These are the activations of a small neural network, seen along a few directions. Each row is one input.
In each table, some parts of the input vary, and every possible input appears once, in random order.
A made-up example of a description, with smaller parts first: one of 4 places along a line, together with either a single point or one of 9 places around a ring or (one of 2 separate values, together with one of 5 places around a ring).
Shared parts are said once, and a part with two or three values counts as separate values.

Other details of the inputs shift rows strongly along two fixed directions, in all tables alike. That doesn't count.

Rows:
R1: [ 71  69  14  34  -1  14  19 -20 -45 -29   8  -6]
R2: [ 20  12 -31   2 -46   2   4  26  40  11  36  27]
R3: [ -5 -43 -14  37 -47  14 -22  32 -10  -4  65   5]
R4: [-22  16  37  11  13 -12  22 -24  30 -11 -38   5]
R5: [  6  13  -9  -8 -26  -8   9  32  -7  44  58 -18]
R6: [ -9  -2   8   0  19  11 -19 -37  -6 -12 -43  -1]
R7: [  4  26  19 -27  52  14  -1  -9 -15 -18 -16 -10]
R8: [-12  24  26  -6  14  -8   5 -23  29 -24 -38  17]
R9: [  2 -13   1   9 -16  12  -4  55 -21  -8  90  -6]
R10: [-17   3  24   7  18 -17  16 -31  -6   1 -44  15]
R11: [-55 -11   6 -36   1 -29  -1   9  58  16  -5   7]
R12: [  9  -1 -46   7 -51 -14   8  16   0  28  33  25]
R13: [ -3  -7  33  -5  19  -2   8 -24 -20  -5 -34 -34]
R14: [ 29 -17 -48  -4 -28   8  -6  32  -6  17  44 -19]
R15: [  9  -7  13 -21  28  18  -9 -15 -18 -21 -39 -21]
R16: [-65 -45   0 -28  -1 -13 -21  -5  20  46  -6 -18]
R17: [ -4 -32 -15  29 -43  -1   2  40  -9  -9  62  33]
R18: [ 25  11 -34  11 -38  -3   2  40  40  11  32  23]
R19: [  0  -3  17 -16  22  -2  -1 -23 -21 -22 -35 -27]
R20: [-13  -4  22   9  14  -3 -15 -41  -7   1 -40  -9]
R21: [ -2   1  -1   0  41  -1   1  -7  -1 -17 -48  25]
R22: [-57 -70  24 -32  17   4 -22  40  -8 -12  27 -24]
R23: [-25 -10  27  20  16  -1   1 -40  -7   4 -45 -18]
R24: [  1  -6   3  10  34  16 -25 -16  -3 -13 -49  -2]
R25: [-32 -45 -21 -51  30   0 -19  35   9  16  -6 -30]
R26: [ 24   9 -31   5 -38  -2   5  27  43   7  38  27]
R27: [-14  28  39 -22  47  -2   6 -14 -15  -6 -24 -21]
R28: [-42 -45 -22 -35  19   4 -36  11  25  28  -9  -5]
R29: [ 82  59   5  38  17  24  10   2 -40 -29   2  -1]
R30: [-69 -21  18 -42  13 -29   2   6  57  26 -12   3]
R31: [ 17 -13 -28  -2 -47 -12   1  16 -12  28  44 -27]
R32: [-56 -38 -16 -51  34 -10 -13  17  29  22 -20  21]
R33: [ 62  59  10  46 -24   7  20 -29   7 -41 -13  31]
R34: [ 75  35  -1  38 -17  18  11 -30 -44 -37 -10 -13]
R35: [  4  13 -14   1 -24  -6  22  28 -10  38  59 -23]
R36: [  8 -18 -25  10 -45  -7  19  17 -10  32  45 -35]
R37: [-23   3  20  -5  25 -19   8 -34  -4  -5 -47  18]
R38: [-13   0  12   4  16   7 -16 -39  -6 -10 -41  -6]
R39: [ 72  39  -7  48 -18  11  19 -30 -28 -31 -18  40]
R40: [  9  22  17 -23  61  12  -3  -2 -12 -17 -15 -10]
R41: [-23   2  21  14  21 -14  24 -33  -5   1 -42  10]
R42: [ 13   0 -48   4 -46  -7   7  16   4  25  35  29]
R43: [ 71  67  10  31   2  18  14 -20 -42 -32   8  -1]
R44: [-48 -42 -19 -40   8   8 -34   7  23  30 -11  -4]
R45: [ -4 -15   2  27 -46   1   2  42  25 -21  62  28]
Each input here is: one of 5 places along a line, together with either a single point or one of 8 places along a line.
Changing only the place on the line of 5 turns R34 into R43. The same change can be made to R31. Which row results?
> R27
Which other rows does R21 become when the place on the line of 8 takes its other values? List them by row number.
> R10, R12, R32, R37, R39, R41, R42
Which other rows agree with R26 in the place on the line of 5? List them by row number.
> R2, R4, R8, R11, R18, R30, R33, R45
Start at R24 and move only the place on the line of 8, one step at a time. The first step leads to R28. Which rows follow, in order?
> R44, R6, R38, R20, R16, R23

Rows:
R46: [114  73  44 112 -19  30  32 -30 -60 -77  18  15]
R47: [-10 -18 -13 -29 -14   9 -19  25   3  14  38 -25]
R48: [ 42  -9 -31  11 -47  -2  -2  33 -28  15  68 -13]
R49: [-70 -78 -50 -78  -8 -19 -22  71  22  79  62 -40]
R50: [ 47  48  58  45  20  15  16 -40 -55 -50 -17 -12]
R51: [-12 -25 -32 -20 -39  -8  -6  49  -7  25  68 -27]
R52: [-34 -29 -48 -31 -41 -17   3  35  36  63  36   0]
R53: [  20  -13  -76   31 -103   -7    0   38   19   53   87   23]
R54: [ 61  41  14  74 -19  12  14 -50 -25 -37 -33  28]
R55: [  77    7  -61   69 -101    4    8   37  -35   15  103   -6]
R56: [-33   6  46 -21  62  -4   6 -49   9 -15 -98  -1]
R57: [122  49  25  99 -16  27  19 -21 -59 -74   7  14]
R58: [-85 -63 -59 -74 -34 -34 -10  57  69  89  50  -9]
R59: [  91   35  -46   82 -102    5   27   27   -1   -5   81   45]
R60: [-65  -2  31 -64  81 -10 -10 -18  23   2 -84   1]
R61: [ 40  44  33  38   2   4  16 -51 -14 -40 -48  20]
R62: [ 14   6  39  23  31  12   2  -4 -23 -57 -21  -5]
R63: [-72 -59 -46 -45 -38 -28 -12  67  74  51  65  20]
R64: [ 37 -17 -66  28 -86  11 -17  49  -2  41 103 -11]
R65: [-17 -10 -20 -16 -31 -12   0  13  20  25  19  12]
R66: [-57 -25  36 -74 103   0 -25  -2 -10  -2 -62 -31]
R67: [-67 -54 -23 -72  15   0 -27  42  29  50  24 -45]
R68: [  87   34  -48   82 -100    4   24   25    3   -5   81   45]
R69: [ 24  19  56  11  57  25   4 -52 -57 -65 -61 -16]
R70: [ 52  -3 -48  33 -76  18  -6  56   4  10 104   1]
R71: [-58   4  33 -59  79  -4  -7 -25  21  -3 -85   4]
R72: [ 26  -3 -55  37 -80  -3   4  20   7  31  59  25]
R73: [ 86  52   9  94 -36   9  19 -53 -29 -44 -20  31]
R74: [ 28  44  59  30  36   0  14 -69 -10 -58 -83  16]
R75: [-44  -1  41 -27  60  -6   2 -43  15 -10 -91  -4]
R76: [-58 -41 -49 -86   4   2 -33  69  33  65  59 -33]
R77: [-83 -52 -16 -66   6 -16 -10  51  19  68  52 -40]
R78: [ 94  71  44  96  -6  22  30 -55 -27 -82 -44  46]
R79: [-59   4  61 -55 102   4  -9 -16 -15 -11 -57 -28]
R80: [ 72  48  17  86 -20   6  18 -60 -23 -46 -32  28]
R81: [-39   1  44 -23  58  -7   4 -46  19 -10 -90  -3]
R82: [-11 -13  21 -21  47  16   3 -21 -32 -14 -37 -31]
R83: [-61  -1  32 -59  79 -12  -9 -22  27  -1 -79   0]
R84: [ -49   -8   54   -7   64   -5  -11  -56   10  -28 -101   13]
R85: [-53 -18  33 -70  99  12 -17 -12 -22 -15 -61 -28]
R86: [-33  -2  45  -1  43  -2  -2 -21  24 -35 -57  27]
R87: [ 73  16 -44  75 -93   7  11  26 -35  21 108  -1]
R88: [ 40  43  34  37   4   3  14 -52 -10 -40 -46  20]
R89: [ 18  37  56  22  37  -4  12 -63  -8 -55 -74  14]
R90: [-40   6  14 -44  52 -13  -5 -16  27   4 -48   3]
R91: [ 42  43  33  37   4   5  17 -50 -16 -41 -51  19]
R92: [-79 -80 -38 -61  -1  -5 -30  46  11  49  40 -22]
R93: [ 53 -10 -55  36 -75  17   7  52 -19   6 106   8]
R94: [ 59  -7 -36  48 -56   6  -2  20 -34  10  61  -5]
R95: [ -8  -3  29 -11  42   3   4 -15 -27 -18 -38 -39]
R96: [-101  -46  -40 -101   19  -25  -23   48   63   73   13   -2]
R97: [-42   6  14 -46  54 -11  -6 -15  27   8 -53   4]
R98: [-14   6  22  -6  29 -13   9 -37  18  -6 -57  -1]
R99: [ 45  11 -39  48 -76  -5  14  30  22   4  70  38]
R100: [-107  -66  -39 -114   28  -18  -31   78   32   70   45  -40]
What do these inputs look like to the network?
> one of 5 places along a line, together with either one of 5 separate values or one of 6 places along a line
Changing only the place on the line of 5 turns R92 into R82. The same change can be made to R80. Which row results?
> R98
Which other rows does R57 become when the place on the line of 5 takes its other values? List them by row number.
> R48, R49, R66, R94
Which other rows does R64 become when the place on the line of 5 takes its other values? List them by row number.
> R47, R67, R70, R76

Rows:
R101: [ 29  30  -1  12  26   0   8 -62 -11 -22 -89  37]
R102: [ 38  55  29  -1  40   4  14 -40  29 -38 -76  12]
R103: [ 33  33  48  13  27  18   6 -46 -40 -35 -45 -53]
R104: [ 26   0  25  24  46  23  -5 -21 -61 -62 -42  23]
R105: [-59 -53   4 -54  47  12 -36  46   3   3  14  -7]
R106: [-93 -43  22 -31   4 -23 -13  14  53  13  -1  12]
R107: [ -3  25  68  38  15   0  15 -41  14 -59 -48  22]
R108: [100  23 -37  79 -52  30   9  25 -58 -27  72  21]
R109: [ 31  22  48  18  58  27 -14 -10 -38 -71 -26  -3]
R110: [-97 -57  10 -19   4 -23 -11   9  38  24 -16  22]
R111: [-68  36   9 -88  65 -42  43  22 -11  70  15  -1]
R112: [-63 -66 -15 -49  16 -13 -14  -3 -19  46 -15 -36]
R113: [102  29 -30  72 -74  22  14 -16 -58  11  57 -34]
R114: [-61 -40   5 -58  25  -7 -24   8   6  39   2 -62]
R115: [ -17  -50  -69   31 -110  -31   10   47   22   57   94   47]
R116: [-91 -57  18 -29   2 -21 -16   8  48  21  -4  17]
R117: [105  76 -51  48 -75   7  21  -3  13   2  33  19]
R118: [-56 -35  13 -63  25  -9 -10  19  19  27   2 -63]
R119: [ -10  -22  -44   18 -106  -24   14   69   61   39  113   21]
R120: [109  58 -56  61 -74  13  15 -14   0  14  30  29]
R121: [ 39  27  57  14  59  28   1  -2 -24 -81 -27  -3]
R122: [-67 -56  -8 -45  23 -10 -21   3  -8  47 -12 -51]
R123: [ 33  53  18   7  37   5   2 -54  13 -28 -74  12]
R124: [ 25  25  50   8  58  30  -7  -7 -31 -74 -30  -7]
R125: [  14  -13 -112   -6  -86  -18   -1   49   39   84   73   25]
What do these inputs look like to the network?
> either a single point or (one of 4 separate values, together with one of 6 places along a line)
Which other rows does R116 become when the place on the line of 6 takes its other values? List them by row number.
> R106, R107, R110, R115, R119
Which other rows does R122 become when the choice among 4 separate values takes its other values? List them by row number.
> R108, R110, R125

Rows:
R126: [-22  -7 -15 -50  16 -12   5  32  10  25  19 -16]
R127: [ -6 -37 -42 -11 -22   2 -12  54  -8  15  58   1]
R128: [ 49  11 -28  58 -46   6  14  -1 -13 -13  23  40]
R129: [ 30   9   0  46 -14   3   8 -19 -18 -23 -13  40]
R130: [ 44  29   4  53 -37   8   4  -3  13 -26  19  20]
R131: [-13 -24 -22   5 -43  -1  -5  52   8  32  91  -5]
R132: [-27 -20 -21 -35  11   4 -17  13  -6  42  17 -31]
R133: [ 48  26   4  49 -38   9   2  -4  16 -29  19  17]
R134: [-73 -51  21 -46  57   1 -18  13 -11   0 -25  -2]
R135: [-14  -2 -31 -27 -25 -23  15  35  -7  46  60  -6]
R136: [ 45  34 -16  43 -23   8   5 -30 -11   8 -11   8]
R137: [ 34   7   5  31  -1   8   0 -19  -5 -41 -31  29]
R138: [-36 -24  -5 -58  35   8 -26   6   7  21 -17 -44]
R139: [-17   5  24 -26  46   7 -18 -44  17  -9 -80 -13]
R140: [ 22  25  15   8  26  10  -9 -48   1 -17 -64  -6]
R141: [  8 -38 -52 -10 -40   3 -13  59  -4  19  72   0]
R142: [-60 -10  72 -16  67   4  -9 -20  -9 -30 -39 -16]
R143: [-28 -23 -20 -43  20   5 -21  15   0  34   7 -36]
R144: [-10  18  25 -29  45  -3  13  -7 -15  -6 -30 -11]
R145: [-17 -21 -24 -41  11   5 -23  17   2  33  13 -38]
R146: [ 33 -11  11  58 -63 -17  28 -38 -10 -18 -15 -14]
R147: [ 58  49 -25  39 -43  -8  34  -4   0   7  20  28]
R148: [ 43  48  -4  33 -23 -11  32 -18  -4   2  -4  29]
R149: [ 23   9 -21  11 -12   8  -3  -3 -30  28  27 -20]
R150: [ -6  -2 -24 -50  -4  -7   3  37  12  23  30 -23]
R151: [-44 -27  11 -28  14   5 -19  38  19   4  26 -18]
R152: [ 36  44   6  16   6  -8  24 -23   7 -16 -30  19]
R153: [  2 -17  16 -12  34  16 -10   2 -21 -38 -24  -6]
R154: [  8  18  44  17  17  12  -3 -28  21 -51 -43  11]
R155: [ 56  10 -30  53 -44   7   9   2  -7 -18  22  36]
R156: [  2  24  22  21  23   0   2 -59 -14  -3 -58   4]
R157: [-59 -68  26 -31   2 -19   3  -4  -2   6 -18 -56]
R158: [-28  -5 -13 -42   7 -16  11  29   0  38  28  -8]
R159: [ 62  12 -29  45 -50  11   6   4  -5 -23  19  30]
R160: [-30  -7  57 -19  60  14 -18  -7   3 -42 -39 -21]
R161: [ -3 -37 -49  -3 -40   2  -6  55 -11  27  76   7]
R162: [  3  38  29   9  25 -15  25 -44  -3 -12 -52  22]
R163: [ 31  30   1  22   7   9  -5 -39  -3  -7 -44   0]
R164: [-56 -25   3 -45  35  -5 -18  -3 -13  38 -10 -33]
R165: [-25  -9 -11 -58  21 -11  -2  31  14  21   9 -21]
R166: [ 57  32 -31  52 -45   4   9 -23 -12  25  19  14]
R167: [ 51  46  -3  17 -11  -7  21 -17   8 -16 -19  16]
R168: [-44 -27  11 -19   5   3 -12  35  13  10  36 -13]
R169: [-52 -30  24 -45  30   7 -22  29  25  -9   5 -26]
R170: [ 17  24  31  44  -4   6   6 -23  10 -33 -14  23]
R171: [ -7  15  50  32  23   5   3 -35   8 -34 -38  24]
R172: [-39 -39 -13 -19  -2  -5  -7  31 -17  18  33   3]
R173: [  6   1 -58 -27 -57 -18  11  40  44  47  53  10]
R174: [-44 -20  24  -3  28 -10  -5 -24  -2 -17 -47  31]
R175: [-12  19  52  31  15  -1   4 -40   4 -35 -37  20]
What do these inputs look like to the network?
> one of 2 separate values, together with either a single point or (one of 4 separate values, together with one of 6 places along a line)
Changing only the choice among 2 separate values turns R126 into R152. The same change can be made to R135. Which row results?
> R162
Changing only the choice among 2 separate values turns R140 into R145. The same change can be made to R136. Which row results?
> R132
Which other rows does R151 become when the choice among 4 separate values takes its other values? List them by row number.
> R126, R127, R143
Which other rows does R150 become when the choice among 4 separate values takes its other values? List them by row number.
> R138, R153, R169
